Each row below holds a small network's activations on one input, seen along a few directions.
Each table varies a few parts of the input and shows all the possible inputs, shuffled.
Descriptions start from the smaller parts, as in this example, which fits no table here: line(6) and (point or line(9) or (values(2) and ring(8))).
Shared parts are said once, and a part with two or three values counts as separate values.
In the rows, 128 means zero.

A family of inputs:
x1: [113  93 159 167 148 110 113 136 109 106 100]
x2: [137 127 117 151 104 126 116 153 174 113 130]
x3: [120 109 129 140 104 105 142 148 169  94 119]
x4: [124 157 102 154 164 112 126 138 112 120 113]
x5: [134 153 132 173 132 123 112 151 109 113 113]
x6: [110 128 140 166 132 109 133 146 108 105  90]
x7: [ 83  98 149  31  43 201 157 104  77 222 221]
x8: [166 136 108 118 147 135 133 122 178 113 131]
x9: [158 160 125 128 172 105 117  90 113 126 106]
x10: [ 70 121 170  67  84 204 150 100   6 226 198]
x11: [151 158 115 142 172 142 120 113 119 117 103]
x12: [135 132  90 129 133 109 136 144 171 116 135]
x13: [124  72 144 137 117 109 118 146 169 106 112]
x14: [166 146 113  90 142 102 121 100 176 117 122]
- Describe the family of inputs behind these rows. => values(2) and (point or line(6))
- The inputs of x4 and x12 match in every part but the values(2) part. If x1 is changed in the same way as x4 into x12, which row does it become? => x13
- Which other rows does x2 become when the values(2) part takes its other values? List them by row number. => x5

A family of inputs:
x15: [ 93 118 137 112  90 141 139 133 114 149 161]
x16: [130 122 140 100  95 159 125 128 124 150 152]
x17: [112 164 150 147 162 150 127 110  33 156 116]
x18: [160 142 108 137 168  92 118 116 160 105  94]
x19: [149 126 120 156 133 117 104 141 153  96 101]
x20: [129 144 117  94 119 153 145 123 137 151 163]
x21: [151 141 101 158 161 106 125 144 164 106 108]
x22: [ 94  82 155 107  98 147 135 130 101 148 155]
x23: [143 144 122  74 128 135 141  95 135 154 145]
x24: [125  97 138 157 128 109 126 143 139  94 105]
x25: [122 128 119 169 126  99 123 146 147  99 109]
- Describe the family of inputs behind these rows. => point or (values(2) and line(5))

A family of inputs:
x26: [147 112 145  58 103 141 104 110 136 147 142]
x27: [126 135 113 129 144  66 114 137 178 101 118]
x28: [129 158 106  80  91 153 118 147 143 163 166]
x29: [152  91 153 169 122 106 101 130 130 120  91]
x30: [ 79 106 133 120 102 118 130 109  83 167 162]
x31: [169  92 130  71 132 155 147  96 156 147 148]
x32: [107 131 125  65 105 107 138 115 142 167 150]
x33: [120 203 117 145 212  97 130  81  32 132  97]
x34: [ 91 124 147 146 125 179 145 168  82 156 167]
x35: [153 137  91  91 120 169 160 133 162 161 172]
x36: [136 135 113 191 110 120 116 169 138 136 109]
x37: [ 87 134 130  83  79 129 155  98 118 134 147]
x38: [137 116  88 131 166  90 142 116 192  94 122]
x39: [148 159 100 145 131 111 100 165 184 107 126]
x40: [119 135 138 156 119  80 149 128 161  87 110]
x41: [129  87 147 146 139 133 118 148 112  93  79]
x42: [166 116 149 130 144  98  94 131 183 106 103]
x43: [161 140  83 153 154 133 135 146 204 111 127]
x44: [113 127 117 172 130 149 139 185 125 116  92]
x45: [176  98 122 133 165 119 124 111 199 101 108]
x46: [106  79 183 122 135 168 128 131  76 137 143]
x47: [ 92 105 121 151 141 101 146 155 111  98  89]
x48: [112 161 121 104  67 173 141 130 125 141 159]
x49: [148 233 116 173 197 150 116 116  48 150 103]
x50: [130 113  92  68 131 122 169 101 149 146 166]
x51: [163 176 148 140 205 134  94  75  36 120  84]
x52: [156 118 156 146 116 112 116 121 156  72 106]
x53: [112 110 117 170 123  72 124 137 125 117 106]
x54: [141 160 125 171 106 127 135 158 169  94 119]
x55: [102 132 124 141  90 163 115 142  91 174 174]
x56: [131 114 167  86  80 162 131  94 123 135 131]
x57: [ 65  98 147 118 136 137 151 135  70 135 159]
x58: [121  87 161 118 100 150 100 104  83 157 149]
- Describe the family of inputs behind these rows. => values(3) and (point or (values(2) and line(5)))
- The inputs of x43 and x38 match in every part but the values(3) part. If x49 is changed in the same way as x43 into x38, which row does it become? => x33
- Which other rows agree with x31 in the values(3) part? List them by row number. => x26, x29, x41, x42, x45, x46, x51, x52, x56, x58
- Which other rows does x32 become when the values(2) part takes its other values? List them by row number. => x27
